Each row below is a small network's average activation on inputs in which a field has the value named, seen along a few directions.
Related values have similar rows: they may be neighbours, one step apart, or belong to one group.
In the rows, 500 means zero.
Random noise pushes rows far along 13 fixed directions. That doesn't count. These rows show it; they differ only by the noise:
[466,634,658,462,460,759,486,583,533,521,619,492,424,736,513,497,462,448,318,444,509,564,458,479,414,746]
[467,439,499,496,541,473,526,520,362,426,549,500,498,625,482,453,612,437,396,654,559,354,514,400,801,461]
[557,617,473,525,611,519,445,406,469,459,431,559,665,312,654,306,603,593,318,616,637,312,366,382,469,360]
[565,447,471,632,554,389,291,488,485,516,308,403,631,448,594,496,549,594,664,459,466,286,415,295,379,407]
[507,531,454,491,606,627,574,493,498,349,554,607,524,269,553,469,496,529,397,497,686,549,525,586,589,460]
[287,542,490,420,721,400,487,523,716,545,497,503,679,485,303,519,652,549,423,521,630,603,424,261,615,503]
[501,388,394,550,548,538,511,521,503,335,473,447,430,499,514,584,485,466,692,333,623,413,622,354,542,416]
[555,583,428,567,431,529,336,493,528,569,373,547,592,597,228,420,502,488,537,527,386,340,520,651,487,546]
[372,621,510,421,538,608,593,629,602,399,700,326,332,560,440,593,315,406,316,515,533,507,419,462,525,648]
[521,459,593,593,701,634,321,604,354,467,475,445,566,551,603,608,454,527,493,662,601,426,316,480,581,676]
[668,688,382,475,874,649,599,743,473,440,626,448,589,555,331,500,351,525,648,476,384,503,532,664,516,466]
[521,493,562,478,483,405,577,414,439,656,389,513,454,572,540,522,532,477,574,490,504,576,464,423,450,445]
[482,447,392,588,419,420,515,627,382,251,354,247,476,562,223,695,335,457,633,489,579,382,578,553,487,490]
[512,540,590,512,399,389,514,367,583,828,327,609,468,563,315,537,485,493,704,396,355,780,497,604,333,510]
[407,419,642,529,479,298,474,499,348,540,353,405,597,580,483,579,613,529,418,675,574,526,376,345,593,518]


J, 17 values:
j11: [389,360,400,359,569,504,437,582,658,511,597,568,443,408,606,586,611,485,551,422,486,499,595,497,723,604]
j10: [527,469,380,457,599,290,534,492,492,440,473,460,688,395,485,444,610,556,550,586,510,452,523,345,552,260]
j12: [584,477,252,264,729,468,503,787,508,504,510,389,645,656,471,601,585,505,564,470,386,284,574,504,586,610]
j15: [474,597,475,432,398,392,592,414,552,586,419,482,523,478,546,407,552,549,345,514,540,442,500,468,241,421]
j1: [598,671,286,354,422,473,583,562,576,548,491,483,503,395,421,397,470,455,345,528,379,269,521,755,458,470]
j2: [461,527,500,454,478,480,642,398,707,503,747,554,270,214,704,442,437,457,483,360,428,605,508,422,532,362]
j8: [395,436,652,450,663,475,405,731,609,630,615,434,599,685,483,629,599,558,476,438,349,637,456,449,524,761]
j5: [487,410,561,556,451,501,452,457,508,434,449,573,654,427,662,490,599,596,523,363,584,625,565,384,334,456]
j4: [619,461,532,532,383,567,515,418,320,488,425,574,537,667,455,475,520,443,577,566,514,542,543,614,471,518]
j13: [460,591,554,282,638,515,712,650,602,513,722,349,411,533,772,544,504,473,303,372,464,518,467,315,438,548]
j3: [468,441,586,664,461,586,551,412,408,343,572,535,391,418,314,535,336,449,553,587,628,703,528,689,640,461]
j14: [442,398,433,422,473,498,451,620,460,406,526,500,511,290,612,605,529,519,321,615,544,406,499,685,734,650]
j9: [426,253,546,492,335,580,478,289,475,558,423,736,378,571,712,507,685,438,487,440,763,501,629,489,600,569]
j7: [468,624,542,416,557,520,657,397,726,577,654,624,477,311,633,338,543,603,368,413,469,702,481,431,283,395]
j6: [516,376,488,551,538,533,363,379,466,581,559,685,539,469,641,426,544,504,543,600,408,422,458,492,692,482]
j16: [374,579,571,448,454,556,420,459,710,678,721,466,257,559,570,507,347,425,507,487,341,628,374,402,470,639]
j17: [468,468,555,588,347,560,490,426,509,459,460,533,500,535,379,522,402,512,560,468,547,664,541,618,349,534]
J is arranged as a ring.
Question: List every value one step from j9, in the order listed.
Answer: j15, j8
Question: List every value one step from j14, in the order listed.
Answer: j11, j1
Question: List every value one step from j12, in the order listed.
Answer: j10, j16
Question: List every value one step from j5, in the order listed.
Answer: j6, j17
